These are the activations of a small neural network, seen along a few directions. Each row is one input.
Each table varies a few parts of the input and shows all the possible inputs, shuffled.
A made-up example of a description, with smaller parts first: one of 8 places around a ring, together with either a single point or one of 9 places along a line or (one of 3 separate values, together with one of 6 places along a line).
Shared parts are said once, and a part with two or three values counts as separate values.
(in the rows, 128 means zero)

Other details of the inputs shift rows strongly along three fixed directions, in all tables alike. That doesn't count.

Table:
R1: [ 66  69 121 163 160 163 113 149 142  86 130 110 151 124 139]
R2: [195 203 147 145  83 121 166 111 125 154 149 151 125  96 117]
R3: [155 162 115 110 118  94 170 120 122 145 113 138 113 129  92]
R4: [151 139 156 187  75 167 124 113  90 132 173 178 196 123 147]
R5: [156 177 112  69 135  91 157 106 141 169 103 129  90 137 105]
R6: [118 131 138 111 149 119 153 158 119 129 119 117  91  80  77]
R7: [138 121 134 108 138 121  85 125 113 134 143 108 123 146 169]
R8: [ 46  63 119 158 159 155 100 143 131 103 101 110 157 155 124]
R9: [126 131 131 132 129 145 130 123 144 120 143 123 140 118 146]
R10: [110 117 104  75 173 103 169 162 130 120  89 144  76 110  45]
R11: [190 193 136 157  95 114 180 124 123 145 160 162 121  91  98]
R12: [ 99 100 104 107 170 123 126 149 149  99 112 104 107 137 131]
R13: [108 105 143 174 119 161 112 136 136 111 143 124 158 120 124]
R14: [146 118 132 144 111 131  94 111 132 119 145 121 142 164 178]
R15: [120 105 145 224  81 167 136 137 108 112 159 143 187 120 121]
R16: [147 145 126  49 140 113  81  95 137 153 109 131 118 162 176]
R17: [172 162 150  89 117 118  79  92 120 161 155 117 126 143 192]
R18: [155 140 137 176  81 130 162 112 104 133 148 151 161 131 115]
R19: [151 160 143 142  97 136 137 105 117 156 126 133 155 139 140]
R20: [134 138 102  94 160  96 177 145 147 109 117 126  74 112  93]
R21: [107 133 107 101 156 103 168 149 152 138  95 122  81 103  63]
R22: [149 162 123  68 132 104  90  92 151 165  99 106 106 163 189]
R23: [144 124 128  96 120 120 103 113 118 130 126 143 132 160 160]
R24: [ 92  74 125 128 153 123 117 157 115 102 129 109 106 117 110]
R25: [102 118 124 110 153 143 109 132 147 112 114 101 128 130 165]
R26: [142 141 129 187 102 131 191 157 118 107 148 155 126  76  52]
R27: [103  99 131 103 160 126  73 132 124 128 130 101 119 141 168]
R28: [ 91  77 120 172 122 141 127 145 129 107 124 123 141 136 116]
R29: [139 138 127 131 116 123  88 102 137 147 132 124 148 164 187]
R30: [ 89  95 133 131 136 158 122 145 118 112 107 136 143 112 101]
Each input here is: one of 5 places along a line, together with either one of 2 separate values or one of 4 places along a line.
Q: The inputs of R9 and R12 match in every part but the place on the line of 5. If R5 is changed in the same way as R9 into R12, which row does it become?
A: R3
Q: Start at R24 and move only the place on the line of 5, one step at a time. The first step leads to R7. Which rows follow, in order?
A: R27, R17, R6
Q: Change only the place on the line of 4 in R28. List by row number the other rows that result.
A: R14, R18, R20

Table:
R31: [111 116 136 157 115 144 144 137 114 128 124 135 146 105  82]
R32: [134 125 116  52 160 100 100 118 138 135  98 121  91 161 142]
R33: [129 127 118 147 128 117 163 141 117 121 137 136 112 114  90]
R34: [ 76  77 127 130 151 147  87 137 129 125 100 109 141 146 136]
R35: [135 134 121 104 132 114 152 136 118 127 116 148 108 114  92]
R36: [121 150 115 115 142 117 157 136 145 132 109 134 111 111  90]
R37: [156 165 133 132 102 133 139 102 130 148 140 138 154 131 149]
R38: [ 74  62 124 129 146 157  89 140 120 104 114 119 147 151 139]
R39: [152 157 139 115 111 118 114 105 116 157 127 131 139 142 152]
R40: [127 131 104  78 153 101 108 119 163 131  99 102  84 166 157]
R41: [134 142 129 113 148 120 149 154 130 119 132 126  96  85  94]
R42: [160 150 136 121 104 128 118 113 108 140 144 152 143 143 151]
R43: [109 108 124 175 116 149 161 146 130 105 136 126 141 110 100]
R44: [134 148 119 135 135 108 181 146 134 119 116 129 102 107  84]
R45: [155 145 146 122 113 130 106 115 123 137 156 124 132 115 173]
R46: [124 135 120  64 156 100  98 115 144 152  88 108  94 161 137]
R47: [150 159 134 129 109 133 123 101 137 146 133 138 146 141 159]
R48: [167 157 149 118 116 125 109 115 127 138 156 129 124 116 163]
R49: [151 141 144 149  95 141 108 111 114 150 140 141 163 136 148]
R50: [121 118 117 135 137 113 145 142 129 120 128 134 111 120 108]
R51: [133 140 135 122 135 124 158 144 124 125 143 122 105  83 100]
R52: [152 143 136 167  96 138 123 117 128 127 150 135 162 138 165]
R53: [ 82  78 111 136 151 140 105 138 150 102 108 100 132 148 148]
R54: [127 129 131 124 129 120 164 140 105 122 122 148 118 111  86]
R55: [ 63  38 125 182 136 170  86 145 125  88 141 106 174 155 147]
R56: [128 135 136 130 143 129 162 153 119 118 139 125 103  78  87]
R57: [117 138 112  74 162 112 115 113 152 144  95 106 105 157 154]
R58: [142 144 142 158  98 152 118 107 134 139 144 144 165 136 154]
R59: [160 141 134 156 100 129 112 113 115 132 161 141 155 142 160]
R60: [116 106 128 173 123 132 147 141 119 109 145 136 136 116  95]
Q: What is each input in this table made of?
A: one of 5 separate values, together with either a single point or one of 5 places around a ring
Q: The inputs of R37 and R58 match in every part but the choice among 5 separate values. If R55 is changed in the same way as R37 into R58, which row does it become?
A: R60
Q: Change only the place on the ring of 5 in R35. List by row number the other rows that result.
A: R34, R47, R50, R53
Q: Change only the choice among 5 separate values in R44. List by row number the other rows that result.
A: R40, R43, R52, R53
